A small network was shown many inputs. Here are its activations along a few directions, one row for each input.
In each table, some parts of the input vary, and every possible input appears once, in random order.
A made-up example of a description, with smaller parts first: one of 8 places around a ring, together with either a single point or one of 11 places around a ring or (one of 3 separate values, together with one of 6 places along a line).
Shared parts are said once, and a part with two or three values counts as separate values.
In the rows, 128 means zero.

Other details of the inputs vary at random and push rows far along two fixed directions, the same in every table; ignore that.

Table:
x1: [120  94 117  90 147  78  96 131 126  66 122 106 151 125 163]
x2: [123  99 118  76 162  81 108 117 141  91 117 103 160 106 147]
x3: [118  98 113  89 143  85 100 134 127  77 129 107 148 121 160]
x4: [108 135 131 155 147 162 162  89  65 196 107 128 117 131 122]
x5: [125 155 179 119  87 184 119 195 207  87 196 197  66 163  87]
x6: [102 132 115 176 131 157 152  93  37 193 103 119 119 140 139]
x7: [148 154 121 199 113 164 174  91  81 228 110 125 111 130 112]
x8: [129  88 106  95 167  72 111  95 116  99  94  86 172 111 158]
x9: [153 113  80  96 121  36  77 135 146  58 110  74 185  93 160]
x10: [110 109 140  74 144  95  97 159 149  52 148 129 138 129 142]
x11: [134 158 212 116  98 214 144 191 235 111 200 222  45 171  60]
x12: [ 98 135 185 109 124 178 130 179 164 100 189 188  76 164 109]
x13: [143 138  74 170 103 113 127 103  80 166  93  86 149 107 143]
x14: [132 159 135 182  93 166 151 134 109 170 150 149  96 145 114]
x15: [125 101 115 108 157 106 128  99 116 126 111 108 148 120 146]
x16: [149 127 152  63 133  94  95 182 239  36 148 146 162 111 119]
x17: [154 136  94 161 117 121 144  93 102 182  86  95 146 110 126]
x18: [137 144  88 138 114 100 113 139 128 117 106 103 168  98 145]
x19: [149 151 114 192 115 160 164  92  84 225 103 121 115 124 111]
x20: [101 133 172 153 142 195 167 109 105 181 137 166  88 160 102]
Description of these inputs: one of 2 separate values, together with either a single point or one of 4 places along a line or one of 5 places around a ring.
Question: The inputs of x15 and x3 match in every part but the choice among 2 separate values. If x19 is changed in the same way as x15 into x3, which row does it become?
Answer: x9
Question: Start at x7 and move only the place on the line of 4, one step at a time. The first step leads to x19. Which rows follow, in order?
Answer: x17, x11

Table:
x21: [139 115 165 148 121 166 161 112 132 171 164 156  72 161  98]
x22: [104 112 132 114 151  96 124 129  99  90 117 109 151 131 153]
x23: [134  87 125 107 145 106 123  99 132 113 139 113 114 133 134]
x24: [102 133 148  82 119 142  98 174 156  75 176 153 101 136 122]
x25: [156 141  84 144 132  99 126  90 103 163  59  79 175  87 129]
x26: [134 100 157  80 160  75 111 124 170  68 119 120 152 134 132]
x27: [128 113 119 100 109  89  78 176 179  32 146 127 145 128 152]
x28: [127 106  96  94 135 110 109 111 121 118 106 101 131 115 135]
x29: [127 139 169 107 153 156 150 163 197 130 160 178 138 115 119]
x30: [107 169 144 140  86 188 125 174 144 142 172 170  75 147  99]
x31: [134 137 138 144  87 193 144 143 165 146 155 167  65 153  98]
x32: [164 122 118  67 121  71  94 156 216  57 128 103 147 101 116]
x33: [164 138 122 137 119 119 145 109 128 172 114 103 129 112 108]
x34: [172 127  98 178 110 127 161  77  88 208 103  92 130 119 124]
x35: [124 141  97 168  86 149 117 142 102 154 135 130 104 128 140]
x36: [101 163 144 135 102 175 126 164 135 128 144 162 112 136 102]
x37: [140 109 125 115 136  83 114 141 121 100 157 118 126 130 150]
x38: [154 131 144 128 139 112 132 117 151 123 109 122 152 125 122]
x39: [135 137  72 139 129 119 125  93  84 163  54  87 161  99 132]
x40: [123 162 157 110 111 131 114 176 181  86 157 158 131 121 102]
x41: [140 151 106 104 109  86  96 159 162  91 142 111 148 103 127]
x42: [154 132  87 182 119  81 134  99  71 161  97  84 169 112 163]
x43: [134 117 113 129 158  90 138  73  77 168  75  89 155 106 133]
x44: [140 122 123  67 112 111  96 167 207  61 137 129 117 124 113]
x45: [154 130  78 143 103  72  98 135 125 116 118  92 157  99 154]
x46: [118 112 130  63 151  78  89 154 147  47 162 115 135 116 143]
x47: [119 135 169 167 121 160 159 141 109 155 166 165  82 171 126]
x48: [140 144 103 175 130  95 143 106  77 155  91  94 178 109 149]
x49: [126 138 141 108 145 146 130 166 205 112 146 161 152 101 121]
x50: [114 109 150 117 121 167 129 124 151 113 149 160  90 164 122]
x51: [118 118 141 142 109 191 147 119 128 158 153 161  66 156 110]
x52: [143 145 102 119 135  64 118 118 111 111 100  89 189  84 143]
x53: [110 142 161 107 138 126 138 147 130 109 150 152 119 132 118]
x54: [135 136  92 182 103 171 150  87  92 190  94 121 112 139 126]
x55: [138 157 161 165 118 188 154 132 152 161 127 167 105 148  91]
x56: [136 174 150 155 102 165 150 151 125 170 171 161  93 136  97]
x57: [164 116 114 115 119  92 109 124 183  86 120 110 150 122 132]
x58: [169 124  84 152 106 107 134  97 128 156  97  87 141 105 130]
x59: [ 98 129 169 141 105 188 128 166 132 113 176 179  73 171 126]
x60: [155 139 142 117 137 111 131 121 149 130 109 121 146 109 111]
x61: [ 99 124 135  74 132 111  95 158 141  59 137 130 146 120 137]
x62: [115 118 146 174 133 180 166  78  85 197 132 144  79 167 117]
x63: [119 115  91 148 113 125 112 119  70 145 125 106 120 122 163]
x64: [148 103 111 102 147  76 122  93 114 135 106  84 145 109 128]
x65: [117 110  99 135 162 106 136  62  53 175  69  85 149 111 139]
x66: [146 119 122 110 114  68  85 170 189  37 146 122 159 118 150]
x67: [ 99 141 173 146 160 205 184 132 122 203 150 188 103 140 118]
x68: [ 96 110 147  99 180 150 142 131 138 133 136 148 140 123 141]
x69: [165 130  78 171 113  80 126 107  73 167 110  86 158 104 158]
x70: [114 132 112 130 119 116 105 151 124  86 111 118 165 125 139]
x71: [ 83 131 151 128 150 219 153 143 129 171 143 177 114 137 123]
x72: [102 122 194 127 143 184 149 133 150 131 156 182  75 180  98]
x73: [104 128 136 155 131 187 150 100  87 174 103 147 109 156 116]
x74: [169 123  92 169 124  96 143  68  91 177  83  79 161 114 145]
x75: [126  94 151  60 153  96 102 137 177  65 154 128 114 131 117]
x76: [121 150 137 140 129 146 148 129  89 165 155 141  99 134 115]
x77: [ 92 143 154 136 138 161 150 128  87 146 141 148 103 138 119]
x78: [ 93 153 137 162 131 232 163 148 134 200 136 180 111 130 110]
x79: [115 102 134  50 149  98  88 142 169  51 117 127 147 122 128]
x80: [124 109  98 149 139 109 124 106  61 147 129  97 121 124 160]
x81: [119 125 122 140 146  90 140 114  82 127 104 102 160 125 153]
x82: [ 98 113 153  82 131 119  96 175 157  39 149 144 142 145 137]
x83: [132 144 105 160 121 104 123 127 110 123  98 104 176 110 140]
x84: [135 109 183 111 133 135 135 131 180 105 169 160  89 168 111]
x85: [109 122 121 181 132 145 152  99  48 179 122 116 108 151 152]
x86: [136 123  93 124 132 116 114 110 123 114  75 105 166 121 134]
Question: Describe the family of inputs behind these rows.
Answer: one of 6 places around a ring, together with either a single point or (one of 2 separate values, together with one of 5 places around a ring)
Question: The inputs of x30 and x56 match in every part but the place on the ring of 6. If x39 is changed in the same way as x30 into x56, which row does it become?
Answer: x60
Question: The inputs of x57 and x54 match in every part but the place on the ring of 6. If x83 is changed in the same way as x57 into x54, which row does it become?
Answer: x70
Question: Start at x28 and move only the place on the ring of 6, one step at a time. The first step leads to x75. Which rows follow, in order?
Answer: x64, x33, x32, x44
Question: Start at x61 and move only the place on the ring of 6, one step at a time. The first step leads to x36. Which rows follow, in order?
Answer: x40, x52, x53, x77
Question: Which other rows does x59 become when the place on the ring of 5 takes its other values? List them by row number.
Answer: x24, x61, x63, x82
